Each row below holds a small network's activations on one input, seen along a few directions.
In each table, some parts of the input vary, and every possible input appears once, in random order.
A made-up example of a description, with smaller parts first: one of 6 places along a line, together with either a single point or one of 9 places along a line or (one of 3 separate values, together with one of 8 places around a ring).
Shared parts are said once, and a part with two or three values counts as separate values.
In the rows, zero is written as 128.

Other details of the inputs shift rows strongly along two fixed directions, in all tables alike. That doesn't count.

A family of inputs:
x1: [219 122 126 208 161 113 174  74 104 148 142]
x2: [187 185 163 149 153 117 143 112 116 174 145]
x3: [200 170 175 147 145  86 111 121 159 176 147]
x4: [ 41 121 119  33  68 201 152 205 182 125  94]
x5: [221  98 114 241 201  61 141  11  92 134 180]
x6: [218 130 138 205 162 105 141  85  98 156 129]
x7: [ 76 107 118 118 116 102  77 148 120  71  96]
x8: [ 74  72  84 114 110 151 130 136 115  92 117]
x9: [107  46  86 164 129  97  64 120  74  64 101]
x10: [ 93  73  97 171 123  95 101 114  61  45 108]
x11: [183 146 132 135 166 137 124  96 147 204 155]
x12: [160 232 203  70  98 151 169 189 189 205 133]
x13: [166 217 188  64 101 188 171 192 180 222 110]
x14: [ 75 107 119 112 114  98  76 150 116  73 105]
x15: [171 164 144 137 176 120 120  84 146 191 166]
x16: [ 34 174 148  30  65 165 132 221 148 104  90]
x17: [187 182 156 146 146 116 184 105 131 163 153]
x18: [173 167 147 135 171 113 120  85 153 186 167]
x19: [204 147 155 145 161 135 101 118 121 197 144]
x20: [222 112 123 204 159 128 166  75  86 156 158]
x21: [ 62  94  98 114 112 120 130 128 127  71 125]
x22: [157 219 169  55 108 201 199 182 166 221 134]
x23: [ 97  76  99 133  85 147 157 151 114  72  95]
x24: [ 35 167 135  36  65 178 167 210 159  95  94]
x25: [ 74 106 117 111 118 112  71 150 109  79 108]
x26: [208 150 160 147 152 120 114 119 146 191 124]
x27: [174 168 146 138 170 105 124  84 157 183 164]
x28: [ 74  80 105 125  95 113 133 137 146  68 129]
x29: [ 89  87 110 121 112 126  77 157 118  87  89]
x30: [147 238 183  56 114 175 194 170 173 202 146]
x31: [ 76  58  79 158 140  95  77  90 101  60 133]
x32: [ 63  95  97 119 114 125 132 128 133  71 116]
x33: [208 101 121 191 173 105 120  61 139 171 148]
x34: [158 226 192  69  96 162 202 181 196 198 145]
x35: [174 162 143 143 169 129 159  86 137 182 166]
x36: [190 184 166 149 151 110 145 110 118 170 145]
x37: [ 94  32  68 178 129 116 120  96  98  56 114]
x38: [185 139 137 136 165 153 118  99 145 207 162]
x39: [ 75 105 104 124 101 132 145 142  98  63 119]
x40: [ 19 153 126  22  81 188 141 197 167 117 118]
x41: [ 75 103 104 122 104 134 146 141  95  64 116]
x42: [118  42  89 205 151  49  54  78  61  33 119]
x43: [183 156 153 143 151 100 126  97 178 180 167]
x44: [ 93  83 107 127  96 153 110 160  84  86 102]
x45: [ 92  38  71 169 135 109  83  96 109  68 114]
x46: [123  52  88 225 138  57 102  78  55  24 105]
x47: [ 36 123 116  27  75 219 140 206 159 133 113]
x48: [192 134 128 190 188  81 115  49 136 157 159]
x49: [ 48 151 133  32  62 194 132 228 135 123  83]
x50: [ 73 103 117 111 121 114  72 149 104  81 106]
Description of these inputs: one of 5 places around a ring, together with either a single point or one of 4 places along a line or one of 5 places along a line.
The inputs of x17 and x21 match in every part but the place on the ring of 5. If x34 is changed in the same way as x17 into x21, which row does it become?
> x28
The inputs of x37 and x45 match in every part but the place on the ring of 5. If x4 is changed in the same way as x37 into x45, which row does it become?
> x33
Start at x41 and move only the place on the line of 5, one step at a time. The first step leads to x39. Which rows follow, in order?
> x30, x17, x24
Start at x10 and move only the place on the line of 5, one step at a time. The first step leads to x2. Which rows follow, in order?
> x36, x16, x46

A family of inputs:
x51: [142  13  68 238 132  88 159  56  57  43 122]
x52: [ 45 107 108 109 123 106  87 127 132  72 119]
x53: [245 132 129 249 206  27 121   5  87 143 177]
x54: [ 82 117 126 118  86 111 136 171 114  46  97]
x55: [149  35  97 241 139  54  87  75  41  40 122]
x56: [120 214 165  64 147 145 110 135 203 205 155]
x57: [162 162 154 114 154 138  92 134 144 189 120]
x58: [181 161 162 144 158 122 100 111 149 194 153]
x59: [158 209 180  74 118 151 128 170 165 216 140]
x60: [163 160 142 118 134 167 199 127 124 171 148]
x61: [144 155 149 100 155 119  98 117 179 175 150]
x62: [238 179 164 152 172 109 117 102 119 213 138]
x63: [151 137 124 122 142 165 169 113 167 190 146]
x64: [220 161 162 141 190 122  84  85 144 223 144]
x65: [174 179 168 122 137 135 130 152 120 178 109]
x66: [ 34 142 139  48  73 144 131 215 148  80  93]
x67: [ 36 114  97  40  71 197 153 193 138 101 116]
x68: [ 28 169 143  58  62 145 145 205 138  64  91]
x69: [131  13  78 223 165  64  35  53  79  59 139]
x70: [150 127 114 118 147 167 151 107 177 195 152]
x71: [169 226 196  94 102 158 161 184 153 193 126]
x72: [ 85  84  98 135  72 158 187 152 109  59  97]
x73: [178 144 127 143 171 156 164  89 144 196 172]
x74: [141  33  80 218 152  34  86  64  68  34 132]
x75: [247 196 174 179 159 115 150 120 110 189 126]
x76: [ 57 124 120 113 101 102 122 146 106  60 106]
x77: [ 45  66  77  92  73 163 151 159 125  71 100]
x78: [ 61  90 111 102 119 109  85 144 139  71 115]
x79: [ 20 100  87  38  94 206 122 179 166 118 124]
x80: [ 83  91 102 131  85 163 180 149  94  53 111]
The inputs of x77 and x72 match in every part but one. If x67 is changed in the same way as x77 into x72, which row does it become?
> x80
Describe the family of inputs behind these rows.
> one of 5 places along a line, together with either one of 2 separate values or one of 4 places along a line
Start at x64 and move only the place on the line of 4, one step at a time. The first step leads to x69. Which rows follow, in order?
> x61, x56
Change only the place on the line of 4 in x55. List by row number the other rows that result.
> x65, x66, x76
Which other rows agree with x73 in the place on the line of 5? List them by row number.
> x52, x57, x58, x63, x78
